A small network was shown many inputs. Here are its activations along a few directions, one row for each input.
In each table, some parts of the input vary, and every possible input appears once, in random order.
A made-up example of a description, with smaller parts first: line(4) and (point or line(9) or (values(3) and ring(8))).
Shared parts are said once, and a part with two or three values counts as separate values.

Other details of the inputs shift rows strongly along two fixed directions, in all tables alike. That doesn't count.

Table:
r1: [-21 -40   8 -10  -9 -19 -20 -24  -3  12  -5 -16]
r2: [-13  10  20  12   7   0  17  21  -4  22  12  38]
r3: [ 11 -15 -27  -8 -11   8 -23 -24  -1 -30 -11 -48]
r4: [-22   7  19  -2   8  -7   2 -17   5  22  -6  17]
r5: [-14  30  20  14   9   4  24  17   5  40  -2  30]
r6: [ 33  17  -6   6   2  17  18  47  -4 -19  10   1]
r7: [-16  -3   7  -2   3  -8 -11 -26   8  10  -4   4]
r8: [-11  22   6   9   5 -15  23  22   7  46   7  45]
r9: [ 27   3 -10   9  -5  15   9  27 -12 -16   4  -8]
r10: [-26 -27  17  -8  -1 -28  -6 -18  -6   6  -1   1]
r11: [-9  9  2  0  7  3  3 -9  0  3 -6  5]
r12: [-22  -6   3  -2   4 -10  -9 -26   1   8  -7  -2]
r13: [-22 -38  11 -12  -6 -21 -18 -18   0  11  -3 -13]
r14: [-2 10 20 11  5 -8 23 30 -4 25  6 25]
r15: [ -5  -5   2  -8  -5   0 -10 -18   4   4 -10 -16]
r16: [ 25  16 -25   5   1  21  -4   2   0 -33   1 -14]
r17: [ 31   3 -26  -4 -10  21 -13  -6   5 -33  -1 -34]
r18: [ 24   0 -11  -4   0   9   3  22  -7 -37   9 -10]
r19: [ 16 -12 -28  -7 -12   9 -23 -21   3 -28  -6 -43]
r20: [-5 20 14  5  9  6 10 -1  9 16  1 24]
r21: [ 31  27 -28   7   2  12  16  32  -1 -23   8  18]
r22: [-30 -26  19 -10   1 -21 -10 -13  -1  12   3   9]
r23: [-13 -21   3 -14  -9 -10 -22 -37   9   6 -11 -24]
r24: [ 29  19  -9  13   2  22  20  36 -14 -25  11  10]
Each input here is: values(2) and (point or ring(5) or ring(6)).
The inputs of r24 and r9 match in every part but the values(2) part. If r2 is changed in the same way as r24 into r9, which row does it become?
> r1
Which other rows does r21 become when the values(2) part takes its other values? List them by row number.
> r8

Table:
r25: [-29 -52  10 -19  -9 -40 -23 -32   1   1   3 -24]
r26: [-18   9  17  -3  -3 -11   8  -6  12  40  -6  15]
r27: [ 21  47   7  16  11  29  40  43 -14 -20  12  39]
r28: [ -3 -35  -3  -5 -15 -22 -19 -12 -13 -15  -1 -29]
r29: [ 35   2 -45   0  -2  19 -10   1 -11 -56  -3 -34]
r30: [22 15  4 19  4 17 27 50 -7 -5 10 25]
r31: [-11 -29 -10 -17 -13 -24 -24 -46   7   1 -11 -17]
r32: [ 28 -25 -20  -4  -9  14  -8  12 -14 -41  -3 -26]
r33: [-30   7  10   2  11 -24   3  -8   8  33  -1  32]
r34: [-26 -58   6 -26  -6 -29 -26 -34  -1   1  -6 -21]
r35: [ 29 -15 -21  -3 -11   8 -12  13 -18 -41  -1 -30]
r36: [18 38 -3 15  6 22 29 34 -2  7 -1 11]
r37: [-10 -32   7 -20  -9 -17 -32 -50   9  -3 -14 -31]
r38: [ 11 -21 -25  -9 -12  -4 -18 -33  -5 -19  -7 -29]
r39: [ 39   0 -20  -3  -6  26  -9  -8  -5 -40  -4 -39]
r40: [ 25  33 -14  20   2  26  19  26  -1  -2  13  21]
r41: [15 41 -6 18 11 26 28 40 -4  1  3 14]
r42: [-23 -53   5 -28  -7 -29 -30 -31  -5   2  -6 -22]
r43: [ -5  -1  17  15  -2 -11  16  24  -5  12  11  19]
r44: [-14  16   8  11   5   9  11  10   1  21   3  14]
r45: [-22  10  17  -2   3 -15   9  -3  10  37 -10  14]
r46: [-17 -25  -1 -16 -15  -9 -26 -36  10   4  -9 -27]
r47: [ 22  36 -18  20   8  28  19  34  -3 -10  13  23]
r48: [-23   5  29   2   4  -7  -4 -14  13  37   2  23]
r49: [-36   3  33  -9   9 -22  12 -15  -1  19   3  38]
r50: [ 37   1 -22   1  -6  34 -14  -3  -4 -44   2 -36]
r51: [-26  -7  24  -5   5 -28   4   6  -2  36   7  23]
r52: [ 31  -1 -27  -6 -13  22  -5  -4  -5 -32  -8 -42]
r53: [-27 -47   8 -18 -10 -42 -25 -29  -3   5   2 -24]
r54: [-31   7  27   2  15 -16   2 -10  11  31  -3  24]
r55: [21 41  1 22 14 35 22 36  0 -5 13 22]
r56: [-25   4  13   3  -1 -15  -1 -14  13  37   4  31]
r57: [20 43  2 22 17 29 27 37 -2 -6  7 20]
r58: [-30   6  27   2  11  -8  -3 -10  13  33   3  26]
r59: [-22   7  10   1   7 -25   6 -11  10  35  -7  28]
r60: [-30   8  17   1   4  -7   2  -2  11  36   1  20]
r61: [ 5  0  9  3  7  1 19 31  1  5 13 20]
r62: [ 24  20   3  14   5  20  23  52 -13   0   8  27]
r63: [ 34   2 -22  -1  -1  23  -6  -3  -5 -45  -9 -39]
r64: [ 30   0 -29  -2 -13  30  -9   0  -4 -38  -1 -40]
r65: [ 39   0 -41  -1  -5  15  -7  -4  -9 -48  -7 -35]
r66: [-30  10  16   0   9 -14   7  -1   8  35  -5  18]
r67: [ 15 -13 -12 -13  -4   1 -20 -24   6 -32 -14 -37]
r68: [-31   5  11   3   6 -16  -1  -9  11  33   4  34]
The inputs of r54 and r57 match in every part but one. If r34 is changed in the same way as r54 into r57, which row does it become?
> r32
What is each input in this table made of?
> values(2) and (point or ring(6) or (values(3) and ring(5)))
Which other rows does r52 become when the ring(5) part takes its other values? List them by row number.
> r36, r41, r44, r64
Which other rows does r44 become when the values(3) part takes its other values? List them by row number.
> r47, r55
Which other rows does r27 become when the values(2) part takes its other values? List them by row number.
> r49
Which other rows does r61 become when the values(2) part takes its other values? List them by row number.
> r30
